These are the activations of a small neural network, seen along a few directions. Each row is one input.
In each table, some parts of the input vary, and every possible input appears once, in random order.
Descriptions start from the smaller parts, as in this example, which fits no table here: ring(8) and (point or ring(11) or (values(3) and line(4))).
Shared parts are said once, and a part with two or three values counts as separate values.

Other details of the inputs vary at random and push rows far along two fixed directions, the same in every table; ignore that.

A family of inputs:
R1: [-1 12 -3  1 -1 -5 -8 -8  3 -3  6 -8]
R2: [  0   8 -10   1  -7  -6  -6  -2  -1  -2  12  -4]
R3: [ -4 -14   2  12  11   8  22  10 -17  -5 -18   3]
R4: [-10 -21   7   1  -1  18  16   9  -8  -5 -16  11]
R5: [ -4  14  15   3  -8  -8 -22   0  -6  16   5  -5]
R6: [ -3   4  12  -1 -14  -4 -23   4  -6  17  11   4]
R7: [  5   9  -6   0  -2 -13   3  -1   7   1   8  -9]
R8: [-12 -27  12   2   6  17  20   9   0  -3 -25  13]
R9: [ 1 12  0 -3 -1 -5 -4 -7  6 -4  9 -7]
R10: [ -1   8  -9   4  -1 -10  -3  -4   3   3   4  -5]
R11: [  6  12 -13   7   6 -16  -2  -1  -6  -4  10  -9]
R12: [ 1 11  1 -4 -3 -3 -6 -8  6 -3  7 -5]
R13: [-11 -14  12   5   5  14  15   4  -3  -7 -16   6]
R14: [-10 -25  14   0   1  20  19   7   3   2 -22  19]
R15: [  0  11 -12   3  -4 -11  -3  -1  -2  -3  15  -8]
R16: [ -1  11  -2  -1   2  -7  -6  -7   3  -7   5 -12]
R17: [  2 -17  17 -52 -17  29 -59 -19  57   5   9  46]
R18: [ -5 -24   8   4   8  21  20   7  -9  -1 -27   9]
R19: [ 10  14 -12   6   3 -15   0  -2  -7  -2  10 -10]
R20: [  6  13 -15   6   5 -11   0  -6  -6   3   5 -14]
R21: [-11 -19  16   0   4  21  13   4  -2  -7 -23   9]
R22: [  9  12 -10   4   4 -15   0  -1  -4  -4  11  -8]
R23: [ 13  15 -12   6   2 -17   2   0  -7  -2  11 -15]
R24: [ 7  9 -8 -1  2 -7  0 -4  2  2  8 -6]
R25: [  6 -12  33 -44 -21  27 -73 -11  39  25  10  45]
R26: [  1  11 -12   6   1 -15   0  -4  -2   1   2 -14]
R27: [ -6 -20   6   6  11  16  22   7  -8  -1 -20   7]
R28: [  7   7 -10   2   7 -12  -4  -1  -5  -7   5  -8]
R29: [ -1  11 -11   5   3 -15   1  -3   2   1   6 -11]
R30: [  6  12 -14   6   5 -12   0  -4  -3   1   7 -12]
R31: [ -2  12  -3  -1   1  -5  -7  -9   2  -3   5 -10]
R32: [  0 -12  33 -42 -24  22 -71 -10  42  25  10  45]
R33: [  1 -18   8   5   7  10  24  12  -8  -6 -14   7]
R34: [ -5 -14   6   4  -4  12  22  11  -8  -3  -9   5]
R35: [ -4 -22   7   7  10  14  19  10 -13  -7 -24  10]
R36: [  5  11  -9  -1  -7 -11   1   1   1  -3  16  -9]
R37: [  3   7  12   3  -5  -8 -24   7 -10  18   4   4]
R38: [ -4 -21  11   2   5  21  20   6  -4   2 -20  13]
R39: [  5  11  -9   3  -3 -14   3  -2   3   3   7 -12]
R40: [  1   7  -6   0  -1 -10   0  -3   7   2   7  -4]
R41: [-11 -17   5   4   1  13  19   9  -8  -5 -10   8]
R42: [  5  15  -2  -1  -3  -8  -2  -6   3  -3   9 -13]
R43: [ 2  9 -8 -2 -8 -5 -3 -2  0 -1 14 -3]
R44: [  6  14 -15   8   8 -18   0  -1  -9  -5  10 -14]
R45: [ 11  11  -9   1   2 -11   3  -2   1   1   9 -12]
R46: [  6  12 -13   6   3  -9  -2  -5  -4   3   5 -10]
R47: [ -6 -27  11   1   9  22  19   8  -4  -3 -26  13]
R48: [ -1   9 -11  -1  -6  -6  -5  -3  -3  -2  12  -6]
R49: [-12 -23  10   5   5  15  20   9   1  -1 -21  14]
R50: [  0 -15   6   7   5  13  26   9  -9   1 -18   2]
R51: [  4  13  -1  -2  -2  -9  -1  -5   6  -5  10 -12]
R52: [ 2 10 -8 -2 -7 -8 -1 -1  1 -3 16 -5]
R53: [  1   8 -11   0  -4 -10  -4  -1  -3  -5  12  -9]
R54: [ -1  14  -4   1   3  -8  -5  -8   2  -5   8 -13]
R55: [ -4 -17   5  11   9  11  19  10 -13  -4 -18   9]
Description of these inputs: values(5) and (point or (values(2) and line(5))).
Q: The inputs of R38 and R12 match in every part but the values(5) part. If R24 is changed in the same way as R38 into R12, which row does it become?
A: R9
Q: The inputs of R37 and R25 match in every part but the values(5) part. If R55 is changed in the same way as R37 into R25, which row does it become?
A: R46
Q: Which other rows does R50 become when the values(5) part takes its other values? List them by row number.
A: R23, R34, R39, R42
Q: Start at R45 and move only the line(5) part, one step at a time. The first step leads to R24. Which rows follow, in order?
A: R30, R27, R47
Q: List by row number the other rows that have the values(5) part in common with R53.
A: R2, R4, R6, R15, R34, R36, R41, R43, R48, R52
Q: Which other rows does R23 become when the values(2) part takes its other values? List them by row number.
A: R33
Q: Which other rows does R7 become when the values(2) part takes its other values? List them by row number.
A: R39

A family of inputs:
R56: [-13 -18  -5   8   0  13  38  10  -9 -20  -9   3]
R57: [ 21  48 -40  21  15 -50 -13 -10 -23   1  27 -42]
R58: [  2   0   4   3   1  -1 -12   5 -13   8  -2   1]
R59: [ 19  15   4 -41 -15  -2 -78 -24  43  18  26  19]
R60: [  8   4 -17  20  22 -15  34   3 -15  -6 -14 -22]
R61: [-5  2 10  5 -8 -6 -4  6 -2 16  0  0]
R62: [-21 -10  25  -2   0  21   6  -4   5  -9 -18   3]
R63: [ -8   1   9   5 -11  -4  -6   9 -10   9   6   3]
R64: [ -7 -22   3 -15  -4  22  13  -2  22 -12  -8  17]
R65: [-10 -19  18  -4 -11  20  18   8   6   3  -9  14]
R66: [ 10  -3  -9  -3   9   0   3   0   2 -12  -1   1]
R67: [  9   0  -5   2  17  -1  -6  -5   0   5 -10   2]
R68: [ -5   2   4  -1 -15   2   7   5  -4  -2  12   1]
Q: What is each input in this table made of?
A: point or (values(2) and ring(6))
Q: Which other rows does R59 become when the values(2) part takes its other values? List them by row number.
A: R58

A family of inputs:
R69: [-16   1  18  21   1 -13  13   9  -9   6 -23 -15]
R70: [ 11  15 -52  24  10 -35  68   8 -11 -35  20 -36]
R71: [  8   5  -8 -33 -33   5 -41  -3  22  -4  40  22]
R72: [ 18  16  -7 -29 -17   8 -42 -19  22  11  22   3]
R73: [ -1  23  17 -11 -12  -6 -50 -17  30  17  23  16]
R74: [ -1  21  20 -29 -13 -11 -47 -16  30  -2  18  -6]
R75: [ -2   6   7  24  -5 -21  37  28 -36   1   9 -15]
R76: [  5 -14 -14  16  19  -1   9   8 -30  -3 -23   3]
R77: [ -1  20  11 -24 -14  11 -45 -24  27  -4  32   7]
R78: [ 11  18  -7  29   7 -13  34   4 -36   8  -4 -42]
R79: [ -1  32 -51  35  27 -33  70 -10 -12 -36  10 -51]
R80: [ -5  23  -6 -21 -16   7 -43 -23  21  -3  31   7]
R81: [ 19  13  -9 -26 -18   0 -43 -21  21  18  19   4]
R82: [-46 -92  62 -14   0  76  23  25  16  11 -76  65]
R83: [  9   3 -11 -29 -34  -6 -41  -4  20   3  38  21]
R84: [  8   4  12  22   4  -8  19   9 -17  27 -19 -11]
R85: [ -3 -33   6   3  21  14  -9  13  -7  18 -30  29]
R86: [ 12  10 -15  34  29 -17  24  10 -46 -10 -10 -31]
R87: [ 19   8 -16 -28   2   5 -58 -15  16  -7  18  17]
R88: [  7 -15  14  19  24   0   2  17 -18  10 -30  15]
R89: [  0   6  -8  28  -9 -15  38  22 -38  -8  14 -25]
R90: [ 23  16  21 -34 -12   3 -45 -16  28  19  18   8]
R91: [ -1  24  24 -24 -10   1 -47 -19  27   5  29  12]
R92: [-51 -97  68  -7   5  92  31  25   9  17 -73  85]
R93: [-22 -76  47  -2   6  65  35  25  -3  30 -68  51]
R94: [-18  17 -15  26   1 -18  28   4 -31 -13  -9 -42]
R95: [-20   8 -10  32   2  -7  30   0 -33   1  -7 -16]
R96: [-11 -14  -5  16  -9 -10  18  25 -19  20   2   6]
R97: [ 23  18 -60  29  44 -37  56  -6 -17 -38   0 -43]
R98: [  8   6 -21 -43  -2   1 -19 -31  65 -36  19   2]
R99: [-19  -4  -3  14  -4  -6  17   2 -16  -6 -19 -19]
R100: [-13  13   0  25   4 -15  27   3 -26 -13  -8 -43]
R101: [ -3  -3   7  26  -9 -17  26  28 -24  12   1   1]
R102: [ 26  18   7 -24  11 -12 -57 -10  14   2  18  10]
R103: [ 29   5 -23 -44   0  10 -16 -30  61 -17  21  10]
Q: What is each input in this table made of?
A: values(5) and (point or ring(6))
Q: The inputs of R78 and R86 match in every part but the values(5) part. If R81 is changed in the same way as R78 into R86, which row does it become?
A: R76
Q: Which other rows does R72 become when the values(5) part takes its other values? List them by row number.
A: R71, R80, R87, R94
Q: Which other rows does R95 become when the ring(6) part takes its other values? List them by row number.
A: R73, R77, R80, R91, R92
Q: Start at R69 and move only the ring(6) part, one step at a time. The first step leads to R74. Which rows follow, in order?
A: R100, R94, R99, R82
